Each row below holds a small network's activations on one input, seen along a few directions.
In each table, some parts of the input vary, and every possible input appears once, in random order.
Descriptions start from the smaller parts, as in this example, which fits no table here: line(6) and (point or line(9) or (values(2) and ring(8))).
Shared parts are said once, and a part with two or three values counts as separate values.
In the rows, zero is written as 128.

Other details of the inputs shift rows strongly along two fixed directions, in all tables alike. That doesn't count.

A family of inputs:
r1: [116 101 100 183 168 139 134 120 144 169 173 113]
r2: [125 136 104  71  95 159 119 107  99 103 114  90]
r3: [ 50 159 174  34 186  78 122 179 233 115  75 162]
r4: [114 132 101  75  98 150 135 111  83 107  94 105]
r5: [124 105 119 213 141 129 143 124 155 175 130 147]
r6: [118 107 105 194 152 117 138  97 135 159 161 166]
r7: [137 128 126  90  86 155 132 149  86 137  82 114]
r8: [124 141 141  80  86 171 135 109 104 100 116  84]
r9: [181 135 108 122  98 132 117 139 103  82 119 106]
r10: [ 98  93 140 166 165 170 144 108 144 181 171 107]
r11: [101 174 184  79 179  49 112 193 231  99  91 204]
r12: [111 119 134 192 129 109 121  91 135 193 146 163]
r13: [146 127 110  78 109 159 115 137  85 111 119  94]
r14: [133 122 107  82 112 150 131 141  69 114  98 109]
r15: [134 104 138 209 158 141 148 109 164 152 170 120]
r16: [149 133 104 110 105 133 137 154  76 102 102 108]
r17: [178 145 113 112  85 125 112 122  99  87 133 133]
r18: [106 106 115 184 151 104 121  84 120 171 165 158]
r19: [153 140 124 119  81 138 137 162  92 124  85 114]
r20: [132 115 143 199 145 134 143  92 158 157 184 147]
r21: [164 144 124 101  85 112  95 109  86  98 137 126]
r22: [166 131 106 127 101 125 131 144  87  85  98 121]
r23: [115 105 136 193 162 150 152 120 152 168 174 107]
r24: [ 95 170 216  60 195  44  99 170 229  83 136 173]
Description of these inputs: line(4) and line(6).
Q: Changing only the line(4) part turns r11 into r17. The same change can be made to r19. Which row results?
A: r1
Q: Which other rows does r24 become when the line(6) part takes its other values? List them by row number.
A: r8, r10, r15, r20, r23
Q: A walk changes only the line(4) part. It starts at r7 and steps to r14. List the rest of the walk in order.
A: r13, r10

A family of inputs:
r25: [124 150 169  93 139 114 126 156 157 108 134 119]
r26: [ 92 146 148  86 168 104 126 176 160 123 104 137]
r27: [ 96  90  96 199 158 151 138  69 141 179 188 137]
r28: [112 151 156  85 157  96 115 135 183  88 144 131]
r29: [139 144 160  89 112 117 111 132 121 103 131 113]
r30: [145 149 159 121 155  61 101 166 160 102 125 174]
r31: [122 100 106 163 130 157 158 113 111 146 127 111]
r32: [120 105 131 235 185  98 136 124 174 190 183 173]
r33: [105 136 132  89 159 111 126 175 188 118  92 135]
r34: [159 138 125 100  73 160 131 136  65 108 112 107]
r35: [136 116 104 138  90 155 125 105  56 148 117 103]
r36: [ 99 138 154  82 170 102 137 170 158 117 110 144]
r37: [105 107 106 167 146 150 147 123 132 155 124 112]
r38: [145 162 145 125  43 119 133 101 104 117  76 160]
r39: [113 110 108 151 132 146 135 127 130 182 133 126]
r40: [140 101  96 239 150 112 130  82 138 168 188 159]
r41: [137 112 128 171 119 159 146 106 130 138 153  94]
r42: [143 130  88 106  88 143 121 114  97 121 113 114]
r43: [126 143 161  85 146 111 106 141 149 113 125 137]
r44: [143 149 131  86 120 127 113 122 131  88 128 124]
r45: [ 88 115 103 150 165 125 131 107 147 151 144 132]
r46: [127 119 134 157 139 152 134 114 131 162 155 122]
r47: [128 135 126  80 112 119 107 147 118 127  98 128]
r48: [ 97 139 133  79 170  94 128 142 163  96 119 147]
r49: [147 120 116 107  85 145 130 114  53 122 110 110]
r50: [152 125 123 110  79 153 117 113  62 119 121 112]
r51: [142 128 139 174 163  87 128 158 179 119 135 162]
r52: [158 124 113 123  80 170 140 125  82 103 110  99]
r53: [171 131 121 125  82 172 136 120  90 104 114  92]
Q: What is each input in this table made of?
A: point or (line(4) and (point or line(6)))
Q: A walk changes only the line(4) part. It starts at r45 and steps to r35. List the rest of the walk in order.
A: r26, r37
Q: Which other rows does r45 become when the line(6) part takes its other values? List them by row number.
A: r27, r28, r42, r44, r48

A family of inputs:
r54: [105 106 140 181 163 138 140 108 149 174 178 125]
r55: [116 127 140 134 108 132 123  97 110 159 137 135]
r56: [156 137 121  98  98 131 121 123  79  79 119 104]
r57: [113 115 107 133 121 159 140 119 130 147 119 103]
r58: [ 89 172 201  55 223  25 113 226 252  64  86 187]
r59: [122 103 127 206 158 129 147 112 157 168 159 157]
r60: [174 153 115  75  64 139 113 118  82  65 110  97]
r61: [159 140 119  67  75 167 136 147  70  88  83  96]
r62: [171 151 119  77  76 137 124 130  63  60 115 100]
r63: [101 111 123 199 142 111 139  95 146 186 142 172]
r64: [115 152 144  50 139 119 134 182 139  84  84 117]
r65: [ 94  97 143 194 180 131 137 104 161 185 178 127]
r66: [116 103 103 184 155 128 123 112 157 179 159 135]
r67: [142 121 107 148 122 135 119 126 120 145 135 126]
r68: [139 118 109 149 131 130 129 135 108 143 139 125]
r69: [147 128 123 171 111 132 136 120 129 133 128 137]
r70: [127 119 124 130 145 133 127 109 133 119 157 132]
r71: [123 121 107 139 113 119 116 113 102 162 121 149]
r72: [166 142 148  93  85 151 123 133  90 100 123 108]
r73: [147 127 120 170 108 128 135 118 134 134 128 133]
r74: [113 130 138 114 176  89 115 169 162 123 121 144]
r75: [108 110 139 180 153 144 131  98 161 176 174 125]
r76: [ 55 160 188  19 237  55 119 227 249  78  78 158]
r77: [121 137 115  78  79 146 131 127  78 122  77 118]
r78: [113 116 110 133 125 162 141 121 125 147 120 107]
r79: [172 135 116  99  92 138 117 149  83 103 109 121]
r80: [184 154 128 112  65 130 136 149  70  77  93 118]
r81: [113 124 115 131 119 124 122  83 108 141 140 143]
r82: [104 106 113 178 165 135 130  85 160 158 179 133]
r83: [136 125 136 143 112 145 124 108 132 142 149 109]
Q: What is each input in this table made of?
A: values(5) and (point or line(5))
Q: Changing only the values(5) part turns r82 into r78. The same change can be made to r60. Which row results?
A: r57
Q: Which other rows does r54 become when the values(5) part takes its other values? List them by row number.
A: r62, r64, r68, r80
Q: Which other rows does r54 become when the line(5) part takes its other values? List them by row number.
A: r65, r72, r75, r83
Q: Which other rows does r80 become when the line(5) part takes its other values? List them by row number.
A: r58, r59, r69, r73

A family of inputs:
r84: [135 163 160  69 124  97 123 180 158  78  85 140]
r85: [ 80  98 112 133 158 167 140 100 138 173 152 102]
r86: [136 167 156  26 141  94 104 175 158  42 104 124]
r87: [141 154 150  88 114 106 116 156 135  96  92 145]
r88: [ 83 135 134  74 162 115 126 163 163 132  92 139]
r89: [140 133 134 121 106 146 129 111 121 116 141 111]
r90: [119 107 127 166 154 140 130  99 141 155 180 124]
r91: [104 121 110 101 113 147 132 118  98 145 104 117]
r92: [119 107 128 183 143 135 139 114 144 166 145 134]
r93: [153 142 122 108 105 119 122 142 107 104 105 135]
r94: [117 107 105 180 150 126 131 111 141 161 147 144]
r95: [114 114 121 177 140 118 127 102 134 170 151 147]
r96: [152 134 117 114 110 126 127 147 110  99 108 120]
r97: [116 154 171  78 160  97 119 169 179  89 111 140]
r98: [115 108 133 167 148 145 131  93 147 157 171 121]
r99: [204 136 102 127  21 168 130 120  17 103  97  86]
r100: [121 110 118 181 145 125 132 114 136 167 151 150]
r101: [110 108 108 176 148 120 129  99 137 159 153 146]
r102: [200 138 100 121  17 161 124 101   5 100 106 102]
r103: [124 114 129 163 150 122 135 132 143 149 144 140]
r104: [110 116 124 176 133 124 135  97 141 168 147 149]
r105: [144 145 132 118  98 123 127 137 120 116 104 138]
r106: [119 156 166  77 161  90 115 176 176  90 114 139]
r107: [115 105 112 176 158 138 137 110 143 151 162 123]
r108: [174 138 115 112  79 140 130 140  75  95 101 110]
r109: [142 151 143  80 131 113 122 160 134  79 110 123]
r110: [114 150 161  97 154 105 128 158 178 102 119 139]
r111: [108 129 125  80 129 140 135 156 123 124  89 111]
r112: [ 82  99 112 144 158 163 147 113 135 174 139 106]
r113: [120 113 118 182 141 124 129 114 138 172 146 145]
r114: [ 96 152 160  80 186  63 111 166 198 101 115 173]
r115: [120 108 125 177 154 137 137 112 138 157 166 128]
r116: [138 133 132 132 101 125 124 112 107 128 119 136]
r117: [196 129 102 130  30 183 125  89  20 109 133  73]
r118: [117 106 119 165 157 140 132  96 144 152 176 121]
Q: What is each input in this table made of?
A: line(5) and (point or line(6))
Q: Changing only the line(5) part turns r91 into r111. The same change can be made to r114. Which row results?
A: r108
Q: Which other rows does r110 become when the line(5) part takes its other values? List them by row number.
A: r84, r89, r104, r105
